Look-ups in named tables: a row name and a column name give one cell, copied from the table.

bodusi:
fields: timogob, goza, nelu, mumavim, kanoz, rupeb, viguk, mit
vok: [0.747, -0.057, 0.556, -0.888, -0.556, 0.038, 0.598, -0.447]
sol: [0.399, 0.163, 0.106, 0.777, -0.446, 0.325, 0.647, 0.120]
sak: [-0.391, -0.026, 0.645, -0.868, -0.462, 0.170, 0.522, 0.139]

sol, mit => 0.120
vok, timogob => 0.747
vok, mit => -0.447
sol, kanoz => -0.446
sak, kanoz => -0.462
sol, nelu => 0.106
sak, rupeb => 0.170
vok, mumavim => -0.888
sol, goza => 0.163
sol, rupeb => 0.325
sak, nelu => 0.645
Row with the largest mit: sak

Table metom
cols = rupure, sugi, debem, vodin, gegadu, kosesum, tuf, mok, pozu
livi: [3.48, 2.79, 6.51, 7.37, 9.42, 2.85, 3.29, 2.60, 2.36]
dutuga: [8.72, 5.25, 6.17, 3.83, 5.61, 1.88, 5.04, 3.99, 5.63]
mev: [5.23, 3.77, 7.83, 3.12, 2.76, 4.16, 0.67, 3.30, 0.18]
nosipib: [6.10, 5.25, 5.84, 3.83, 6.56, 2.85, 5.04, 2.83, 5.63]
takitif: [8.72, 4.76, 6.17, 4.54, 6.56, 2.85, 5.04, 3.30, 5.63]
vamak: [7.85, 4.76, 6.84, 4.54, 5.61, 3.51, 5.04, 3.53, 5.63]

pozu of vamak: 5.63
debem of dutuga: 6.17
vodin of vamak: 4.54
tuf of dutuga: 5.04
tuf of takitif: 5.04
debem of livi: 6.51
debem of vamak: 6.84
kosesum of takitif: 2.85
gegadu of mev: 2.76
sugi of mev: 3.77
gegadu of livi: 9.42

gupid =
|  | vufa | gov | dap | dob | nevobu | tev | noriv | bemuku | kupifop | taze |
|---|---|---|---|---|---|---|---|---|---|---|
| dipora | 102 | 77 | 129 | 121 | 121 | 161 | 136 | 97 | 151 | 87 |
| pusegas | 165 | 117 | 89 | 159 | 25 | 52 | 119 | 149 | 63 | 130 |
| dovar | 153 | 154 | 110 | 129 | 93 | 101 | 114 | 122 | 84 | 147 |
| tatusa | 160 | 97 | 87 | 165 | 16 | 52 | 123 | 149 | 69 | 118 |
| kas | 110 | 145 | 142 | 94 | 175 | 183 | 122 | 83 | 144 | 127 |
| tuzosip | 102 | 136 | 147 | 91 | 182 | 194 | 125 | 79 | 155 | 119 |
| pato | 99 | 81 | 133 | 116 | 133 | 172 | 136 | 91 | 157 | 89 |
| vagu | 104 | 75 | 126 | 124 | 113 | 154 | 136 | 100 | 147 | 87 |
| demulud | 166 | 135 | 93 | 152 | 43 | 62 | 116 | 142 | 63 | 140 |
| sumun | 166 | 111 | 86 | 164 | 19 | 49 | 120 | 149 | 62 | 128 |
| babetuk | 93 | 101 | 143 | 100 | 166 | 193 | 133 | 80 | 166 | 97 |
| lon | 96 | 120 | 147 | 94 | 179 | 198 | 129 | 77 | 163 | 108 |

kas, kupifop => 144
dovar, vufa => 153
dovar, noriv => 114
dovar, bemuku => 122
sumun, vufa => 166
kas, noriv => 122
vagu, dob => 124
demulud, vufa => 166
pato, dap => 133
pato, vufa => 99
babetuk, kupifop => 166
lon, gov => 120
vagu, noriv => 136
demulud, taze => 140

sirate.tsv
	faz	zon	zura	rutifog	seb	dif	vol
rebu	80	226	204	70	156	198	187
fut	112	134	118	106	156	238	183
bos	30	112	65	150	114	191	65
mib	67	116	94	141	143	130	124
getanil	166	127	138	145	107	153	157
nemi	108	140	126	108	94	152	128
bukade	145	156	157	174	80	75	142
ninaso	81	199	178	62	149	188	219

zura of mib: 94
faz of rebu: 80
rutifog of getanil: 145
zura of nemi: 126
zon of bukade: 156
rutifog of mib: 141
faz of mib: 67
faz of nemi: 108

nusegir =
	saz	folal	mekageb	mun	nebu
raf	138	18	88	129	114
rir	59	119	131	177	74
pebado	126	99	68	186	206
ped	90	185	97	208	187
lakave	56	133	62	94	114
kab	196	190	68	130	161

mekageb of rir = 131
folal of ped = 185
mekageb of kab = 68
nebu of kab = 161
mun of pebado = 186
nebu of lakave = 114
nebu of pebado = 206
saz of kab = 196
mun of lakave = 94
mekageb of pebado = 68
folal of kab = 190
nebu of raf = 114
Row with the largest nebu: pebado

lodul =
|  | nopopu | zetid | lan | voviso | pazam | noveka | kene | vur |
|---|---|---|---|---|---|---|---|---|
| gav | 165 | 85 | 242 | 59 | 140 | 167 | 79 | 74 |
| vof | 177 | 213 | 70 | 75 | 138 | 116 | 197 | 153 |
| muzesed | 85 | 119 | 44 | 127 | 141 | 152 | 170 | 171 |
| miriti | 86 | 119 | 183 | 180 | 154 | 71 | 113 | 120 |
| rok | 72 | 46 | 156 | 181 | 195 | 72 | 45 | 135 |

vof, noveka: 116
vof, nopopu: 177
vof, lan: 70
rok, noveka: 72
miriti, pazam: 154
miriti, kene: 113
miriti, lan: 183
miriti, zetid: 119
gav, lan: 242
gav, kene: 79
muzesed, kene: 170
muzesed, zetid: 119
gav, zetid: 85
vof, zetid: 213
rok, vur: 135
rok, pazam: 195
gav, pazam: 140

gaguze
|  | lisupar | lusem | gezi | mos |
|---|---|---|---|---|
| vog | 217 | 23 | 29 | 135 |
| guzib | 223 | 9 | 19 | 128 |
| buga | 212 | 58 | 61 | 155 |

vog, mos: 135
buga, lusem: 58
buga, gezi: 61
guzib, lusem: 9
vog, gezi: 29
vog, lusem: 23
guzib, mos: 128
guzib, gezi: 19
guzib, lisupar: 223
vog, lisupar: 217

Table sesetu
,tif,fel,nabuge,tubif,ris,vunot,lomib
zul,-53210,35113,1835,20026,44964,69091,44854
luz,63936,-8172,-43326,25587,-25806,31107,-20336
bekal,46024,11606,36807,7400,11177,-45375,71107
pepi,-27110,49555,19156,21280,-32664,17567,54886
suf,-43321,37021,51147,15008,-19458,-53474,-33309
ginugal,15854,65964,-47637,-23818,-44587,70897,90839
kel,64049,-17189,-47727,36261,77843,46205,-28129
liredes,15665,47034,82738,-6944,-52618,87940,-43313

kel, ris -> 77843
liredes, ris -> -52618
kel, vunot -> 46205
liredes, fel -> 47034
suf, vunot -> -53474
ginugal, ris -> -44587
luz, tif -> 63936
ginugal, vunot -> 70897
ginugal, lomib -> 90839
zul, ris -> 44964
ginugal, nabuge -> -47637
kel, lomib -> -28129
pepi, tif -> -27110
zul, lomib -> 44854
suf, tubif -> 15008
pepi, fel -> 49555
bekal, lomib -> 71107
zul, nabuge -> 1835
luz, ris -> -25806
ginugal, tif -> 15854

Table bib
	mipo	besif	zak	muz	gupe
dumula	36248	5397	13454	27627	38712
pefufip	43440	22165	14933	1004	-11141
sed	33698	29987	46739	60722	46019
barora	47633	14025	9421	554	-9687
kedusum	16467	-37601	-46103	83337	38813
govoz	32798	-6111	-10947	38385	44627
vupu	-49920	34265	64170	82551	-57424
fizenum	23475	15883	4477	7364	11578
refirod	33596	29808	47155	60029	46474
dab	29642	21483	24857	37370	27448

dab, muz -> 37370
sed, mipo -> 33698
govoz, mipo -> 32798
fizenum, besif -> 15883
sed, zak -> 46739
refirod, mipo -> 33596
dumula, mipo -> 36248
dab, mipo -> 29642
fizenum, muz -> 7364
kedusum, muz -> 83337
vupu, zak -> 64170
refirod, zak -> 47155
kedusum, gupe -> 38813
fizenum, gupe -> 11578
refirod, gupe -> 46474
barora, gupe -> -9687
pefufip, muz -> 1004
dab, gupe -> 27448
Row with the largest zak: vupu

nezekin =
	doma	lal	sepu
tav	42292	62164	63275
ladunu	30421	85670	53461
zimaf	70156	27866	37169
kez	78095	32466	52539
kosumu	84652	36414	48622
buba	85731	42343	51185
kivures	20256	70603	55250
nubi	65412	47229	62365
desaze	63985	36922	49391
kop	50610	52223	42379
kimaf	72891	37510	61169
siluf	55946	57204	63943
bosige	28898	50357	39475
zesopuf	74060	49592	65727

doma of bosige = 28898
sepu of ladunu = 53461
doma of kivures = 20256
lal of kivures = 70603
sepu of zesopuf = 65727
doma of kimaf = 72891
sepu of desaze = 49391
doma of kop = 50610
sepu of zimaf = 37169
sepu of kop = 42379

nefos:
          gabu    pul    los  nefefa  tumez    kep
duf      -3149   3731   2889   -4300  -1464  -2390
kup        307   3337  -9223   -7038  -3223   2658
sis       2415   -725  -2172    2686   -185  -3221
sog       2592   2316    872     961  -2721  -1058
duliso     777  -2688  -3202     691  -1728  -5579
debidi   -4165  -2191   3700    1510  -6232  -3764
gon      -2129  -3625   2015   -5023   -805  -6069
badodop   2496  -2686  -2092    -587   1298  -4756
fad       4065   3226  -1509   -3299  -5090  -1044
lod      -4072   -568  -5711    5821   -341  -4608
zukage   -4911   -585  -3860    1065   3027  -6689

tumez of debidi = -6232
gabu of duliso = 777
nefefa of sis = 2686
nefefa of fad = -3299
pul of kup = 3337
kep of lod = -4608
pul of debidi = -2191
tumez of sog = -2721

